Each row below holds a small network's activations on one input, seen along a few directions.
Each table varies a few parts of the input and shows all the possible inputs, shuffled.
A made-up example of a description, with smaller parts first: one of 3 separate values, together with either a single point or one of 9 places around a ring or (one of 5 places around a ring, together with one of 6 places along a line).
Shared parts are said once, and a part with two or three values counts as separate values.
(in the rows, 128 means zero)

Rows:
r1: [148 100 103 119  96 237  72 125 182 112 128 156 184 141  76  94 124 142
 161 105]
r2: [116 147 113 116  97 228  90 144 178  96 114 113 209 114  88  97 138 173
 157 121]
r3: [145 125 107 178 133 113 114 131  99 128 135 162 106 120 142 138 124  87
  81 118]
r4: [103 161 116 127 137 110 130 118  92 116 155 159  67 114 154 141 141 117
  96 140]
r5: [ 83 135 113 113  92 167  81 119 140 110 146 141  81 118 117  99 143 152
 110 129]
r6: [103 141 119  81  97 232  78 114 171 102 141 160 147 137  86 104 139 181
 173 127]
r7: [183 168 122 159 172 121 145 117  94 125 128 190 151 136 124 179 128  70
 145 142]
r8: [114  52 194  87 144  11 181 119 127 194 118  72  67 175 158 145 103 168
 147 125]
r9: [ 99 137 103 138  93 167 103 147 147 101 126  91 142  92 123  83 140 136
  95 126]
r10: [142 206 131 109 177 118 163 103  86 113 147 188 113 129 136 179 144 100
 158 162]
r11: [121 163 107 152 136 109 152 145  98 106 136 110 129  87 160 125 139 101
  83 137]
r12: [127  95  99 152  91 173  75 130 149 120 132 138 118 122 107  87 126 114
  97 107]
r13: [156 213 126 144 174 113 173 132  91 107 122 142 174 104 139 174 144  93
 145 157]
r14: [157  15 179 123 140  17 173 131 135 202 102  70 103 179 147 136  85 128
 136 104]
r15: [125  60 188 122 140   5 190 147 132 189  91  27 128 152 162 136 102 159
 136 119]
Changing only one part turns r3 into r11. The same change can be made to r14. Which row results?
> r15
Describe the family of inputs behind these rows.
> one of 3 separate values, together with either a single point or one of 4 places along a line
List by row number the other rows that have the choice among 3 separate values in common with r5.
> r4, r6, r8, r10
Change only the choice among 3 separate values in r2. List by row number the other rows that result.
> r1, r6

Rows:
r16: [ 78  27 142 120  50 158  58 144 199 150 106  66 114 143 101  59 110 204
  98  86]
r17: [120  91 124 115 125  96 143 120 115 138 152 121  70 128 148 109 122 102
 103 132]
r18: [125 117 130 183 122  77 115 134 110 146 118 119 105 121 146 136 129 118
  83 119]
r19: [167 102 147 143 154  98 140 121 123 161 114 148 142 158 123 157 113 117
 154 112]
r20: [131 133 159 108 157  98 172 133 122 139 121 106 155 137 144 156 127 160
 156 137]
r21: [135  84 117 138 126  95 137 131 113 138 141 131  83 134 152 123 111 105
  86 112]
r22: [123 171 109 103 128 188 110 107 130  94 149 177 111 122 107 116 148 111
 141 152]
r23: [128 135 163 103 145  97 142 113 124 148 116 136 116 157 118 170 121 150
 168 138]
r24: [158 122 153 160 147  87 139 128 126 157 102 128 161 147 124 164 122 129
 150 125]
r25: [111  34 161 102  73 174  82 135 213 159  91  72 167 169  80  86 100 216
 166  94]
r26: [133  96 125 165 128  91 117 127 109 148 127 140  85 134 140 130 117 109
  80 109]
r27: [137 151  95 104 128 194 120 111 126  96 162 170 127 116 116 110 142  93
 139 143]
r28: [160 121 147 117 145  90 172 135 128 144 109  87 166 132 132 131 118 108
 163 134]
r29: [171  89 142 113 152 104 161 125 129 151 126 138 139 159 132 150 104 114
 154 118]
r30: [139 119 161  90 153  99 155 107 132 148 128 133 111 161 123 142 125 128
 179 144]
r31: [107 112 139 113 126  90 132 115 120 137 141 126  54 135 139 115 128 119
 105 141]
r32: [139 172  94 165 128 177 108 144 124  95 125 142 177  98 118 125 142  94
 118 133]
r33: [158 119 145 151 149  92 156 145 125 148  97 101 179 136 131 151 119 114
 147 129]
r34: [107 193 105 128 127 180 106 126 116  97 145 175 145 110 131 140 148 148
 138 134]
r35: [118 191  96 114 130 178 134 128 129  89 141 130 156  93 125 113 157 115
 137 142]
r36: [141 174 103 172 125 174  92 128 126 102 127 171 160 108 109 138 142 110
 115 132]
r37: [152 143  89 127 129 192 113 122 125  96 151 180 140 121 119 124 129  96
 121 123]
r38: [ 96  86 108 113  52 251  35 139 209 108 120 114 169 134  63  58 126 199
 136  99]
r39: [124 113 125 173 124  85 132 151 112 134 111  95 121 112 148 125 121 105
  75 125]
r40: [154  97 149  90 151 106 167 114 130 150 138 127 127 155 129 137 115 112
 171 138]
r41: [104 131 128 123 128  83 156 136 119 129 128  80  98 105 154 113 133 125
  95 133]
r42: [125 114 126 140 119  84 148 141 115 128 123  82 107 106 147 105 121  99
  90 130]
r43: [ 99 127 136 132 131  88 147 141 108 130 137  99  97 110 164 128 133 149
  90 130]
r44: [124 139 161 113 150  96 153 125 120 146 117 133 144 152 139 168 117 167
 160 131]
r45: [ 92 133 138 138 124  86 129 133 105 138 133 124  87 125 160 140 124 155
  93 125]
r46: [113 188 108 118 122 180  96 114 120  99 143 177 118 115 111 141 152 131
 145 141]
r47: [138 137 151  98 154  93 181 129 133 140 112  86 156 133 134 141 127 136
 161 140]
r48: [ 96 130 138 128 120  84 118 120 108 142 135 126  61 130 143 141 133 139
 107 130]
r49: [113 188 104 123 133 182 125 134 118  89 150 149 155  97 135 129 157 140
 133 139]
r50: [140 174  95 132 122 178 124 133 125  89 137 130 164  94 118 105 142  88
 132 138]
r51: [151 154  96 155 132 186  93 119 122 106 137 190 142 120 108 131 134 100
 117 120]
Changing only one part turns r27 into r17. The same change can be made to r38. Which row results?
> r16
Describe the family of inputs behind these rows.
> one of 3 separate values, together with either a single point or one of 11 places around a ring
List by row number the other rows that have the choice among 3 separate values in common with r33.
> r19, r20, r23, r24, r25, r28, r29, r30, r40, r44, r47
Change only the place on the ring of 11 in r35. List by row number the other rows that result.
> r22, r27, r32, r34, r36, r37, r46, r49, r50, r51
